Each row below is a small network's average activation on inputs in which a field has the value named, seen along a few directions.
Related values have similar rows: they may be neighbours, one step apart, or belong to one group.
In the rows, 500 means zero.
Strong random noise was added to every row along 14 fixed directions; ignore it. To show where, here is one row again and again, with new noise each time:
[443 550 525 782 628 349 426 620 413 508 508 340 533 521 517 620 575 444
 137 496 345 493 617 635 628]
[433 529 604 254 331 488 358 463 571 485 397 353 532 502 256 355 469 534
 645 649 561 511 276 558 576]
[549 423 265 641 430 252 385 516 653 492 508 514 373 638 676 622 678 584
 309 551 577 563 285 629 544]
[640 545 655 367 517 564 348 403 535 418 526 623 518 422 570 387 486 509
 590 483 637 397 440 468 505]
[458 334 672 455 388 346 456 406 694 603 390 371 181 425 397 412 297 416
 482 343 671 501 404 459 581]
[585 616 627 558 604 485 304 534 302 384 508 513 486 514 734 552 365 568
 555 485 575 492 438 567 376]
[451 467 443 309 444 556 446 334 385 539 405 559 639 552 450 481 468 528
 668 358 352 413 442 598 556]
[512 506 667 504 436 610 485 504 444 482 520 317 598 443 202 255 499 415
 549 610 523 611 693 234 693]
[484 433 471 324 406 620 526 446 403 653 378 410 476 448 462 480 526 506
 592 322 570 419 521 519 561]
[547 626 558 430 636 616 747 677 400 500 377 308 561 390 565 470 531 444
 441 479 421 572 676 615 517]
[411 425 413 424 341 416 456 365 386 481 391 352 499 566 301 579 450 418
 478 596 408 492 432 719 609]
[592 746 770 410 659 519 246 609 579 421 537 537 714 418 549 286 713 611
 491 606 462 455 445 420 609]
[549 692 441 560 309 597 683 514 441 515 430 304 421 485 341 478 525 388
 437 623 765 663 436 651 545]
[505 380 621 342 647 619 438 687 539 538 450 369 609 402 607 468 360 578
 419 237 465 263 520 614 455]
[552 560 547 522 477 511 532 550 598 579 513 443 617 518 446 500 577 474
 428 592 512 610 474 452 635]
[474 236 343 513 536 354 697 404 604 482 472 583 414 568 539 533 468 419
 529 470 314 614 650 384 536]


L, 17 values:
l13: [676 774 410 692 487 572 731 300 525 368 607 772 527 468 435 218 628 404
 554 424 475 645 635 385 598]
l8: [587 460 553 573 584 478 738 467 505 419 476 506 420 461 638 627 422 320
 405 595 395 557 652 587 511]
l1: [491 474 542 639 430 395 436 536 429 462 480 273 395 580 435 441 225 533
 523 494 461 714 471 478 513]
l7: [390 468 517 425 532 489 638 413 582 606 483 598 299 397 503 692 465 369
 400 427 586 317 513 658 385]
l14: [513 509 407 596 610 411 602 488 606 541 525 680 365 439 633 468 670 543
 409 325 436 476 625 429 501]
l12: [355 334 559 415 494 441 466 677 707 587 470 238 534 530 326 369 319 598
 459 379 403 499 383 467 528]
l11: [666 286 663 282 479 486 364 433 779 388 540 493 510 435 524 352 281 506
 505 438 566 381 361 520 543]
l17: [365 385 618 589 600 467 269 644 564 494 632 497 677 555 392 448 511 591
 466 581 380 421 562 267 500]
l4: [572 493 393 420 495 468 513 445 423 403 486 510 469 474 578 571 559 501
 504 522 430 423 521 661 473]
l2: [460 488 656 391 655 564 366 616 444 481 444 406 577 380 563 516 644 527
 424 526 420 323 567 584 536]
l9: [381 436 365 456 442 366 445 436 625 659 502 622 603 624 446 577 558 607
 513 373 249 476 362 522 581]
l5: [483 320 597 373 419 655 415 645 410 614 426 218 547 473 475 595 295 501
 509 486 518 462 460 537 501]
l3: [429 579 517 654 553 470 439 547 249 527 468 480 473 558 684 667 324 550
 517 418 417 524 419 604 333]
l6: [592 549 649 508 447 555 584 611 659 687 530 445 568 459 465 619 313 470
 433 486 588 546 400 515 535]
l10: [406 481 497 378 599 470 472 470 382 494 423 497 526 420 483 473 526 531
 524 311 235 287 601 624 510]
l15: [594 370 477 497 499 566 523 547 250 533 520 294 583 489 500 661 445 481
 446 602 410 557 718 449 562]
l16: [507 597 495 520 461 606 399 361 187 403 532 550 532 490 434 511 575 435
 577 610 545 434 636 503 494]
The values of L form a line.
Q: Which values are neighbours of l16? Give them in the order they are listed.
A: l11, l17
Q: Which values are neighbours of l6? Give them in the order they are listed.
A: l13, l9
Q: Which values are neighbours of l1? Give them in the order they are listed.
A: l14, l15
Q: Which values are neighbours of l4? Give them in the order they are listed.
A: l10

S, 14 values:
s3: [276 551 430 391 453 483 465 331 430 642 369 576 448 462 388 636 716 441
 418 405 485 224 466 755 530]
s6: [643 542 563 521 758 577 712 490 513 448 615 723 615 479 708 512 358 474
 592 350 347 585 698 359 388]
s1: [715 383 511 315 510 371 675 521 751 542 385 441 392 424 745 592 532 465
 462 529 465 597 402 612 598]
s11: [463 829 612 543 457 458 376 260 193 522 521 619 379 398 409 669 687 361
 461 720 600 429 530 583 516]
s7: [622 434 463 513 411 477 513 412 553 700 411 495 204 354 641 467 609 484
 375  72 724 319 457 603 614]
s12: [460 650 282 893 474 400 300 615 296 586 524 418 405 603 655 415 979 675
 360 469 553 671 560 265 652]
s8: [211 372 648 490 418  61 375 463 653 365 341 277 108 503 250 464  90 464
 508 586 397 539 289 696 412]
s9: [645 586 536 466 573 555 601 730 612 303 545 473 492 515 635 275 345 664
 693 528 613 729 449 368 324]
s2: [509 626 510 591 459 505 463 353 416 789 458 683 460 525 683 886 633 432
 376 415 586 439 379 640 532]
s4: [631 368 585 501 432 232 339 264 248 501 447 510 253 491 605 723 464 378
 575 724 415 579 622 431 620]
s14: [575 586 596 460 396 572 243 285 385 595 470 461 589 482 386 432 606 466
 445 376 563 336 479 574 764]
s5: [639 559 515 721 438 470 478 300 648 571 573 727 258 413 613 554 592 401
 211 323 829 318 400 621 527]
s10: [460 671 701 371 648 511 417 394 321 489 340 525 634 486 525 177 479 557
 823 304 181 668 578 360 626]
s13: [501 554 589 371 576 433 403 543 546 336 475 541 485 509 624 468 532 518
 577 668 492 533 422 538 418]
The values of S form a line.
Q: A walk along S starts at s11 and steps to its neighbour s6. Put s3, s7, s2, s14 in the order it reaches them.
A: s7, s2, s3, s14
Q: Which values are neighbours of s5? Give them in the order they are listed.
A: s1, s12
Q: Which values are neighbours of s8? Give them in the order they are listed.
A: s9, s4
